Each row below holds a small network's activations on one input, seen along a few directions.
Each table varies a few parts of the input and shows all the possible inputs, shuffled.
A made-up example of a description, with smaller parts first: ring(5) and (point or ring(9) or (values(3) and line(4))).
Shared parts are said once, and a part with two or three values counts as separate values.

Rows:
R1: [.00 .00 .07 -.03 .23 -.15 -.15 -.15 .06 -.15 .16 .14 -.26]
R2: [-.38 -.20 .30 .18 -.02 .07 -.18 .02 -.32 .10 .12 .42 .31]
R3: [.07 -.08 .26 -.29 .28 -.21 -.07 -.25 .19 -.05 .10 -.13 -.08]
R4: [-.19 -.19 -.08 .00 .14 .13 -.38 .05 -.17 -.24 -.08 .30 .18]
R5: [.31 .27 -.15 -.16 .02 -.34 .21 -.09 .35 .24 -.01 -.54 -.22]
R6: [-.21 .04 -.06 .18 -.33 .09 .15 .14 -.30 .14 -.03 -.04 .22]
R7: [.27 .56 -.25 -.05 .15 -.19 .22 -.02 .18 .15 .04 -.35 -.27]
R8: [.23 .15 -.59 -.15 .12 -.03 .13 .04 .31 .04 -.17 -.24 -.20]
R9: [-.34 -.30 .73 .14 -.28 .44 .00 .14 -.23 -.07 .19 .26 .05]
R10: [.14 .04 -.47 .11 -.08 .01 .02 .11 -.04 .01 -.22 -.10 .12]
R11: [-.13 -.10 .29 .20 -.58 .26 .28 .13 -.22 .14 .03 -.07 .23]
R12: [.23 -.20 -.05 -.14 .36 -.08 -.24 -.11 .18 -.31 -.13 .35 -.07]
Question: Changing only one part turns R2 into R9. The same change can be made to R6. Which row results?
Answer: R11
Question: What is each input in this table made of?
Answer: values(2) and line(6)
Question: Change only the values(2) part in R5. List by row number the other rows that result.
Answer: R3

Rows:
R13: [-.20 -.01 -.02 .38 -.39 .30 .63 .09 -.08 .30 -.11 .07 .08]
R14: [.06 .30 -.31 .03 .13 -.46 -.33 -.20 .39 -.17 .07 .14 -.52]
R15: [.16 -.13 -.26 .15 .23 -.09 -.08 -.01 -.36 -.35 .05 .19 -.15]
R16: [.02 .04 .57 -.03 .15 -.40 .13 -.37 -.19 .00 .33 -.12 -.08]
R17: [-.20 -.11 .45 -.30 -.06 .42 .11 -.28 .05 .02 .09 .22 .45]
R18: [.05 -.08 .21 .46 -.78 .38 .42 .18 -.10 .03 -.08 -.09 .20]
R19: [-.13 -.13 .32 .35 -.28 -.20 -.36 .01 -.17 -.05 .06 .56 .08]
R20: [-.41 .19 -.35 -.06 -.38 .10 .03 .02 -.17 .48 .02 -.27 .48]
R21: [-.15 -.15 .63 -.05 -.31 .13 -.34 -.14 -.10 .09 .31 .14 .09]
R22: [-.11 .19 -.13 -.15 -.25 -.57 .32 .24 -.26 .41 -.31 -.31 .14]
R23: [.22 .27 -.14 .33 -.04 -.05 .53 .38 .10 .37 -.33 -.25 -.33]
R24: [-.15 -.20 -.28 .25 .04 .18 -.19 -.14 -.22 -.20 .19 .51 .32]
R25: [.17 .04 .28 -.40 .35 .05 .05 -.16 .18 -.05 -.17 -.24 -.15]
R26: [-.16 -.37 .53 -.27 -.22 .56 -.16 .06 -.05 -.09 .14 .00 .30]
R27: [.11 .18 .38 -.16 .31 -.23 -.03 -.10 .17 .13 .07 -.13 -.41]
R28: [.03 .09 -.51 -.12 .02 -.19 .00 -.07 .04 .56 -.22 -.64 -.01]
R29: [.17 -.09 -.17 -.15 .45 .22 -.18 .02 .11 -.34 -.33 -.24 -.17]
R30: [.32 .34 -.45 .12 -.21 .12 .43 .17 .35 .29 -.05 -.26 -.31]
R31: [-.31 .08 .10 .24 .06 -.18 -.25 -.12 -.17 .17 .19 .61 .20]
R32: [-.21 -.18 .04 .00 -.68 -.17 .05 .43 -.26 .44 -.37 -.09 .37]
R33: [.18 .15 -.10 .34 .43 -.35 -.22 -.21 .19 -.03 .02 .03 -.32]
R34: [.19 .20 .01 .41 -.21 .11 .65 .20 -.18 .23 .08 -.24 -.11]
R35: [-.31 -.28 .06 -.04 .13 .24 .10 .20 -.20 -.29 -.22 .36 .36]
R36: [.31 -.03 -.36 -.40 .25 .08 -.05 .08 .41 -.44 -.12 .01 -.17]
R37: [-.48 .00 .48 -.10 .07 .09 -.09 -.06 -.06 .19 .36 .24 .07]
R38: [.12 .21 -.69 -.19 -.16 -.23 -.02 .11 .39 .41 .03 -.56 .19]
R39: [.06 .09 .08 .31 .30 -.29 -.07 -.17 -.19 -.06 .36 .17 -.14]
R40: [.18 -.07 -.44 .09 .38 -.05 -.36 .02 -.01 -.23 -.22 -.01 -.41]
R41: [.15 .02 .06 -.07 .32 .21 .10 -.06 -.23 -.55 -.08 -.04 .28]
R42: [.21 .07 .09 -.49 .22 -.10 .05 .02 .50 -.05 -.19 -.06 -.15]
R43: [.20 -.03 -.68 -.04 .15 -.13 -.30 -.07 .29 -.37 .00 .07 -.38]
R44: [.06 .25 .14 -.38 .13 -.45 -.08 -.11 .38 .08 .05 .01 -.48]
R45: [-.10 -.44 -.11 .29 -.20 .32 -.49 .12 -.33 -.30 .12 .31 .16]
R46: [-.13 .06 .39 -.39 .22 .16 .09 -.11 -.06 -.13 .25 -.30 .08]
R47: [.06 -.49 .18 .01 -.16 .48 -.11 .03 -.16 -.50 .00 .21 .45]
Question: What is each input in this table made of?
Answer: line(5) and (values(2) or ring(5))
Question: Changing only the line(5) part turns R39 into R33. The same change can be made to R22. Which row results?
Answer: R28
Question: List by row number the other rows that have the line(5) part in common with R36.
Answer: R14, R30, R38, R42, R43, R44
Question: Change only the values(2) part in R13. List by row number the other rows that result.
Answer: R20

Rows:
R48: [.24 -.02 -.45 .07 .32 .06 -.36 .04 .15 -.47 .01 .13 -.25]
R49: [-.03 .31 -.24 .37 -.38 -.22 .10 .00 -.05 .33 .15 .05 -.12]
R50: [-.54 -.46 .73 .00 -.38 .51 .19 .22 -.51 -.03 .01 .34 .71]
R51: [-.60 -.49 .56 .24 -.28 .44 -.24 .15 -.61 -.20 .13 .59 .56]
R52: [.37 -.17 -.26 -.23 .20 .15 .22 .04 .33 -.18 -.22 -.25 -.11]
R53: [.09 -.02 -.71 .16 .00 -.15 -.17 .10 -.11 -.03 -.32 -.02 .05]
R54: [.05 .29 -.04 .12 -.29 -.09 .31 .01 .03 .52 -.01 -.49 -.06]
R55: [.04 .03 -.62 -.09 -.16 .02 .17 .10 .11 .20 -.24 -.51 .00]
R56: [.15 .00 .10 -.17 .41 -.26 -.39 -.22 .18 -.39 .14 .25 -.17]
R57: [.09 .25 .41 -.09 .25 -.10 .23 -.10 .08 .32 .07 -.17 -.19]
R58: [.18 .04 .30 -.43 .31 .00 .03 -.14 .31 -.25 .03 -.16 -.26]
R59: [-.03 .26 .20 .07 .01 -.36 -.11 -.21 .09 .19 .25 .24 -.17]
Question: Changing only one part turns R52 into R48. The same change can be made to R50. Which row results?
Answer: R51
Question: What is each input in this table made of?
Answer: values(2) and (point or ring(5))
Question: Change only the ring(5) part in R59. List by row number the other rows that result.
Answer: R48, R49, R53, R56

Rows:
R60: [.06 .26 .35 -.12 -.31 .04 .63 .18 .21 .70 -.20 -.37 -.13]
R61: [.03 .15 .31 .07 .44 -.31 -.22 -.19 -.08 -.02 .27 .39 -.37]
R62: [.01 .04 -.21 .29 .21 -.35 -.32 -.03 -.16 -.46 .17 .44 -.30]
R63: [.12 .13 .47 -.09 .35 .11 -.18 -.15 .39 -.36 .45 .42 -.38]
R64: [.59 -.25 -.03 -.56 .40 .17 .06 -.20 .63 -.57 .15 -.27 -.11]
R65: [-.61 -.67 .69 -.01 .17 .41 -.30 .16 -.84 -.44 -.02 .67 .51]
R66: [.23 .11 .37 -.36 .46 -.42 -.12 -.38 .10 -.24 .11 -.19 -.29]
R67: [-.08 .39 -.45 .50 -.40 -.09 .14 .18 -.15 .26 .13 -.14 -.04]
R68: [.49 -.18 -.52 -.20 .43 .22 -.16 -.01 .42 -.59 .01 .15 -.32]
R69: [-.11 .39 .17 -.18 -.09 -.35 .38 -.02 -.06 .46 -.11 -.42 -.01]
R70: [.36 .06 -.62 -.13 .36 -.25 -.34 .02 .04 -.66 -.11 -.08 -.20]
R71: [.09 .24 .27 -.28 .08 -.57 -.24 -.42 .10 .32 -.03 -.23 -.02]
R72: [-.29 .16 .19 .11 .13 -.48 -.28 -.12 .03 .44 .28 .28 -.05]
R73: [-.94 -.54 .57 -.05 -.24 .24 -.45 .03 -.73 -.09 .01 .54 .77]
R74: [.24 -.10 -.81 .18 -.50 .24 .44 .36 .23 .32 -.31 -.35 -.14]
R75: [-.37 -.70 .94 -.02 -.04 .68 -.21 -.04 -.29 -.89 .19 .76 .57]
R76: [.53 -.05 -.09 -.32 .57 -.16 -.22 -.21 .25 -.29 -.12 -.54 -.13]
R77: [.33 .03 -.22 .00 -.34 .30 .58 .12 .34 .44 -.35 -.74 .06]
R78: [-.76 -.34 .42 .02 -.45 .60 .08 .25 -.92 .15 -.05 .24 .71]
R79: [.22 .15 -.76 .02 .11 -.30 -.47 .15 .15 -.05 -.32 -.31 .05]
R80: [-.19 .42 .20 .29 -.38 -.17 .14 -.06 -.16 .40 .37 -.08 .01]
R81: [-.62 -.58 .55 .14 -.77 .90 .32 .30 -.69 .22 -.11 .34 .57]
R82: [.08 .28 -.93 .10 -.06 -.02 .15 .23 -.06 .13 -.34 -.39 .02]
R83: [-.07 .11 -.33 .47 -.08 -.36 -.43 .04 -.01 .15 .16 .14 -.02]
R84: [-.08 .28 -.38 .46 -.64 .16 .48 .34 .09 .31 -.07 .08 -.19]
R85: [.14 .05 -.46 -.11 .15 -.13 .35 .02 .03 .45 -.42 -.68 .15]
R86: [.17 -.11 -.16 .22 .23 .13 -.14 -.13 .30 -.53 .26 .62 -.40]
R87: [-.15 .17 .25 .29 -.41 .10 .49 .16 .03 .68 .01 .26 -.19]
R88: [.20 .11 -.28 -.24 .24 -.33 -.21 -.17 .34 .17 -.20 -.64 .16]
R89: [.40 -.01 .49 -.47 .38 .01 .03 -.39 .47 -.39 .15 .11 -.29]
Question: What is each input in this table made of?
Answer: line(5) and (point or ring(5))
Question: Changing only the line(5) part turns R74 into R68. The same change can be made to R84. Which row results?
Answer: R86
Question: Change only the ring(5) part in R88. List by row number the other rows that result.
Answer: R71, R72, R79, R83
Question: List by row number the other rows that have the line(5) part in common with R67.
Answer: R69, R78, R80, R82, R85
Question: List by row number the other rows that have the line(5) part in common with R76.
Answer: R61, R62, R65, R66, R70
